Each row below holds a small network's activations on one input, seen along a few directions.
Each table varies a few parts of the input and shows all the possible inputs, shuffled.
Descriptions start from the smaller parts, as in this example, which fits no table here: one of 6 places along a line, together with either a single point or one of 11 places along a line or (one of 3 separate values, together with one of 5 places around a ring).
Shared parts are said once, and a part with two or three values counts as separate values.
In the rows, 128 means zero.

Other details of the inputs shift rows strongly along two fixed directions, in all tables alike. That doesn't count.

Rows:
R1: [152 203 134 161 147 209  75 251 125  61  71]
R2: [123 161 111 111 140 162 135 165 112 119 170]
R3: [115 178  98 103 123 224 146 199 156 103 108]
R4: [ 93 180 135  76 134 117  95 166 123 117 151]
R5: [136  68 157 169 103 120 185  33 165 121  86]
R6: [145  69 144 179 117 102 172  55 172 156  63]
R7: [183 121 155 213  80 214 138 136 178  53  35]
R8: [124 136 118  99 129  63  87 145  60 158 218]
R9: [152  42 133 199 123  62 141  32 101 183 145]
R10: [110 173 140  64 156  49  82 145  64 136 215]
R11: [105 156 135  95 122 110 111 147 145 123 139]
R12: [116 156 133 109 119 207 172 157 194  92  62]
R13: [157  61 121 171 139  64 130  56  89 176 155]
R14: [127 188 147  63 185  78 125 159  52 123 227]
R15: [136  95 125 138 101  51 113 100  84 172 192]
R16: [108 119 126 131  76 167 148 122 220 113  35]
R17: [103 158 108  84 123 140  83 183 103 128 164]
R18: [125 122 116 103 124  73  88 129  72 152 200]
R19: [110 128 113 121 100 139 107 157 139 136 141]
R20: [124  86 136 133  94  97 133  67 167 127  89]
R21: [123 112 144 145 145 117 141  96 145 140  96]
R22: [139  83 140 160 130 115 159  73 167 143  67]
R23: [125 161 104 107 166 148 105 187 101 145 153]
R24: [160  72 125 162 118  73 159  50  87 155 179]
R25: [125 136 108 124 155 150 109 154 111 144 133]
R26: [142 103 157 125 143  68 155  61  92 130 168]
R27: [129 146 145 102 185  61 111 120  70 151 181]
R28: [145  98 146 135 163  50 132  70  94 158 151]
R29: [115 173 113 100 147 164 124 171  94 117 178]
R30: [144  50 106 186  71 205 187  55 212 109  25]
R31: [110 172  98  97 131 230 134 189 150  92 105]
R32: [103 195 124  63 154 216 140 199 162  73  94]
R33: [ 97 158 120  91 105 178 122 168 196  99  62]
R34: [119 158 137 112 168 124 127 152 133 136 128]
R35: [132  71 108 191  97 198 159 104 212 139  30]
R36: [111 196 141  72 167 147 135 184 114 102 170]
R37: [137  41 136 177  79  52 125  36 109 170 158]
R38: [142  97 113 165 125 130 141 114 135 164 110]
R39: [152 169 141 156 109 118  60 204  89  71 140]
Description of these inputs: one of 3 separate values, together with either a single point or (one of 2 separate values, together with one of 6 places around a ring).
Q: Changing only the choice among 3 separate values turns R19 into R2. The same change can be made to R8. Which row results?
A: R24
Q: Change only the choice among 2 separate values in R25. List by row number the other rows that result.
A: R27
Q: Change only the choice among 2 separate values in R16. List by row number the other rows that result.
A: R15
Q: Change only the choice among 3 separate values in R12. List by row number the other rows that result.
A: R6, R16

Rows:
R40: [131 133 127 129 131 162 141 137 143 113  99]
R41: [147  93 146 161 138  78 145  73 114 146 135]
R42: [147 106 134 154 124 105 140  93 113 137 136]
R43: [122 131 119 120 135 114 116 140 109 146 158]
R44: [125  89 128 153  91 124 129  95 156 131  95]
R45: [130 133 131 138 121 152 136 129 139 113 112]
R46: [116 134 115 119 117 158 133 135 155 120 108]
R47: [115 130 113 124 125 162 131 137 152 130 105]
R48: [130 130 122 144 121 157 113 150 144 118  97]
R49: [126 134 124 114 131  86 101 136  90 146 171]
R50: [119 139 127 111 132 113 123 128 110 134 160]
R51: [160  51 148 194  94  73 154  37 125 146 126]
R52: [138 138 131 130 130 108 104 141 103 123 151]
R53: [134 132 126 137 124 151 135 130 141 113 111]
R54: [111 163 112  97 133 154 114 181 126 126 139]
R55: [123 132 122 118 138  89  97 138  90 149 171]
R56: [113 134 125 117 135 152 136 137 159 130  96]
R57: [115 127 118 117 131 161 136 136 153 128 103]
R58: [131 133 128 127 130 160 140 136 146 106 102]
R59: [137 142 130 127 154 102 116 132  83 139 175]
R60: [114 133 134 114 125 140 138 125 155 124 107]
R61: [118 132 129 114 128 139 138 126 157 124 106]
R62: [133 141 139 119 145 116 129 130 101 120 155]
R63: [116 126 128 114 122 148 139 125 148 121 112]
R64: [123 138 121 111 135 114 124 131 108 141 157]
R65: [114 130 121 122 109 158 130 144 154 122 109]
R66: [129 130 126 133 137 164 137 138 144 116 100]
R67: [109 173 124  84 150 147 121 173 132 125 131]
R68: [123 133 122 115 125 103 104 138 110 133 153]
R69: [118 129 116 122 111 156 129 144 155 122 108]
R70: [138 138 130 129 134 114 119 141 104 125 158]
R71: [138 134 141 130 145 104 136 119 111 131 138]
R72: [137 140 138 128 134  90 100 137  84 128 172]
R73: [139 138 130 131 131 110 105 143 100 129 148]
R74: [138 100 146 157 116 125 155  86 156 120  89]
R75: [123 135 126 104 142 113 128 130 108 139 155]
R76: [120 125 122 114 124 147 138 126 150 122 112]
R77: [139 138 129 130 135 116 120 143 101 132 156]
R78: [154  62 135 190 103 105 149  63 140 145 106]
R79: [128 140 134 128 134 151 140 136 153 108  96]
Q: Describe the family of inputs behind these rows.
A: one of 2 separate values, together with one of 4 places along a line, together with one of 5 places along a line
Q: Changing only the place on the line of 5 turns R42 into R71. The same change can be made to R53. Which row results?
A: R79
Q: Changing only the place on the line of 5 turns R49 into R75. The same change can be made to R73. Which row results?
A: R40
Q: Change only the choice among 2 separate values in R58. List by row number the other rows that result.
A: R76
Q: Change only the place on the line of 4 in R51. List by row number the other rows that result.
A: R70, R77, R78
Q: Change only the place on the line of 5 in R72. List by row number the other rows that result.
A: R45, R51, R62, R74
Q: Change only the choice among 2 separate values in R72. List by row number the other rows that result.
A: R44
